A small network was shown many inputs. Here are its activations along a few directions, one row for each input.
In each table, some parts of the input vary, and every possible input appears once, in random order.
Descriptions start from the smaller parts, as in this example, which fits no table here: ring(8) and (point or (values(2) and line(4)) or line(9)).
Shared parts are said once, and a part with two or three values counts as separate values.

Table:
R1: [ 19  33 -35 -18 -17 -27  -2 -36  53  15 -15  17  49  34  65  24 -30]
R2: [ 48  16  14   0 -22  30  27  62 -17  20 -45 -34 -21  -6 -20 -17  64]
R3: [  8 -26 -54 -33   3  28   9 -20 -34  -9  29 -12 -10 -17 -51 -23  44]
R4: [ -32  -89   56   -4   62   17  -67   -4  -27  -47  -12   33   19  -32
   43   48 -118]
R5: [ 18  17  34  35   8   0  18  44 -19   6 -18 -11 -49 -34 -63 -14  55]
R6: [ 53  13 -88   2 -11  68  25  10 -23   9  -9   0 -15   3  -1 -19  43]
R7: [ 21 -94  32   3  23 105 -59  15 -90 -47   2  17  -8 -49 -49 -24 -34]
R8: [-50   7  62  22   9 -87  -7  -2  30   4  26  -2  18  15  -3  -1 -33]
R9: [-35  11  57  29  17 -47 -23  23  39  20 -14 -26 -21  48  39  16 -20]
R10: [ -8  13 -35 -35   4 -21   8 -64  46  -5   2  -6  40   7  68  36 -38]
R11: [-40  22 -28 -19  13 -42 -24 -60  18   4  37   7  14  18  36   5 -54]
R12: [-22 -27  -8  -3  -6  35  19  14 -33   0  41 -13 -25 -19 -71 -25  41]
R13: [ 33 -10 -74 -39 -21  39  37 -16 -16 -17   8  18   1 -18 -40 -28  46]
R14: [ 46  23 -31  23 -48  34  51  29 -17 -13 -26   7  -4  -6 -23  10  64]
R15: [-61  18  30  -8 -15 -65 -12 -28  25  11  38  -2  18  -6  21 -24 -47]
R16: [  1 -20  34  13  -2  -1  17  21 -33  -7  29 -14 -40 -18 -68 -21  57]
R17: [  9  49  -5  12  21 -26  -2 -16  42  13 -36  12  19  36  73  63 -14]
R18: [ -8  45  38  19 -19 -43 -15  25  58  44 -36   7  14  45  44  -7 -25]
Changing only one part turns R18 into R2. The same change can be made to R10. Which row results?
Answer: R13
What is each input in this table made of?
Answer: values(2) and (point or ring(8))
Which other rows does R12 become when the values(2) part takes its other values? List them by row number.
Answer: R15

Table:
R19: [ 12  38 -71 -28  -6  20  15 -28  12  25  21   2 -11 -21  15  -3  19]
R20: [  32  -83  -18  -29   -9  104  -10  -10 -100  -45   31   11   -9  -76
  -78  -45   -5]
R21: [ 11  22   8  26  -1 -19  27  31  -1   5 -25 -26 -24  41 -19  13  63]
R22: [  7  24 -83 -21 -14  -1  42 -35  12  -4  14 -13   9  27 -11  -8  51]
R23: [ 18  20  24  38 -11  -1  25  32   4   3 -43 -12 -14  27 -12  12  45]
R24: [ 38  10 -54   5 -19  10  20 -12  10  -9 -33  44  30   3  13   3 -18]
R25: [ -3  47   7   7  10 -31  20  32  28  40  10 -28 -37  15 -17   4  61]
R26: [-46 -25  83  21  32 -50 -35   9   2 -17   7 -21  -1   2  21  18 -66]
R27: [ -3  34  -2  19   6 -24  27  33  11  19  -3 -43 -28  37 -15  -4  84]
R28: [ 20  19  30  37   2  -3  18  43   7  10 -55   6  -3  26  15  17  14]
R29: [ 21  37  39  15   5  -2   8  35  15  31 -33   7 -21  10  13  19   9]
R30: [ 34  26 -50 -16 -19  16  13 -13  17   8 -18  32  19 -11  20   2 -23]
R31: [ 30  13 -73   3 -23  11  25 -16  -7 -20 -28  23  15   7  -2  -2   5]
R32: [  3  37 -82 -24 -10   1  28 -25  27  16  26  -6   7   4   8  -4  34]
R33: [ 14   9 -80 -11 -20   5  36 -21   3 -20 -11   2  18  29   2   0  34]
R34: [-38 -31  -1 -14  16 -30 -30 -45   9 -41  24   9  42 -10  29   9 -93]
R35: [-13 -65  83   8  12  23 -28  27 -51 -16  12 -15 -16 -44 -45 -15  -2]
R36: [-17 -74  -6 -34   0  46 -17 -28 -50 -39  21  14  20 -46 -32 -19 -34]
R37: [  34  -77   69   13    5   79  -22   45 -100  -20   21  -17  -45  -71
  -89  -40   28]
R38: [-68   4  94  22  14 -99 -60  -8  69  22   9  28  21  69  76  17 -80]
R39: [-30 -60  -1 -17   7   6 -30 -39  -9 -37  24   4  43 -25  11   1 -60]
R40: [ -57    1    3   -8    2  -77  -61  -56   69   -3   25   53   61   51
   88    5 -111]
R41: [  4  53  20   7   8  -4   8  29  21  45  12 -24 -41  -8  -6   6  46]
R42: [ 17  46  31   0   4  13   0  32  -1  41 -15 -15 -36  -7   2   7  31]
R43: [-36 -52  83  15  23 -19 -34  17 -14 -14   7 -27  -4 -17  -7   9 -38]
R44: [ 18  27 -51 -35 -14  28  14 -30  18  19   0  13   4 -13  21   0   5]
Changing only one part turns R38 into R40. The same change can be made to R23. Which row results?
Answer: R31
What is each input in this table made of?
Answer: values(2) and (line(5) or ring(8))
A walk changes only the ring(8) part. It starts at R23 and steps to R21. List the rest of the walk in order.
Answer: R27, R25, R41, R42, R29, R28
Which other rows does R37 become when the line(5) part takes its other values? List them by row number.
Answer: R26, R35, R38, R43

Table:
R45: [ 24  37 -57   4 -12  36  53  17 -26  24  40 -60 -58 -16 -71 -17 115]
R46: [ 53  -8 -14 -20  -7  92  36  26 -65  19 -32  15 -40 -39 -51 -10  44]
R47: [-13  20  25  53  -7 -96 -19   5  76  17 -45  38  43  85  66  17 -32]
R48: [ 66 -59   6   7 -22  81  -7  19 -79 -43 -26  31  -3 -72 -48 -29  -1]
R49: [-45   7 112  30  48 -75 -34  29  47  16   1 -29   6  11  26  23 -50]
R50: [ -81   30   42  -25   22  -84  -73  -52   98   32   49   21   33   11
   78   26 -109]
R51: [-74  -2  86   4  32 -83 -63  -7  69  25  32  19  10  11  35  16 -85]
R52: [ 75  56 -27 -12 -14  84  58  45 -21  45   3 -14 -55 -19 -49  -5  95]
R53: [ 56 -25  -7   1 -21  91   8  23 -72 -18 -36  10 -18 -62 -38 -17  30]
R54: [ 18 -85 -12   2  -9  42 -10  -4 -80 -64  22 -21   5 -58 -70 -40  19]
R55: [ -70   33  -19  -32    5  -81  -46  -91   85   10   54   39   42   55
  111   24 -124]
R56: [  5 -52 -25 -20  -4  51  14   8 -80 -40  13 -34 -12 -47 -62 -20  51]
R57: [ 67  20 -27 -11  -9  74  38  29 -41  29 -24   6 -54 -34 -51 -20  69]
R58: [  6 -29 -34 -22   2  49  28   7 -67 -15  11 -43 -20 -37 -60 -16  75]
R59: [ -41   19  -47   -6   -3  -83  -11  -69   75  -19  -21   36   75   66
  116   34 -102]
R60: [ 15  -1 -35 -25   3  52  34  16 -41  -7  29 -59 -27 -21 -54 -18 102]
R61: [-38  30 -36  18 -13 -80  -6 -27  84 -14 -45  50  68  92  80  23 -66]
R62: [-21   8  70  51   9 -69   0  29  38   1 -24  -5   6  74  42  29 -32]
What is each input in this table made of?
Answer: ring(8) or (values(2) and line(5))
Which other rows does R60 become when the line(5) part takes its other values? List them by row number.
Answer: R45, R54, R56, R58
A walk changes only the ring(8) part. It starts at R61 and steps to R47. List the rest of the walk in order.
Answer: R62, R49, R51, R50, R55, R59
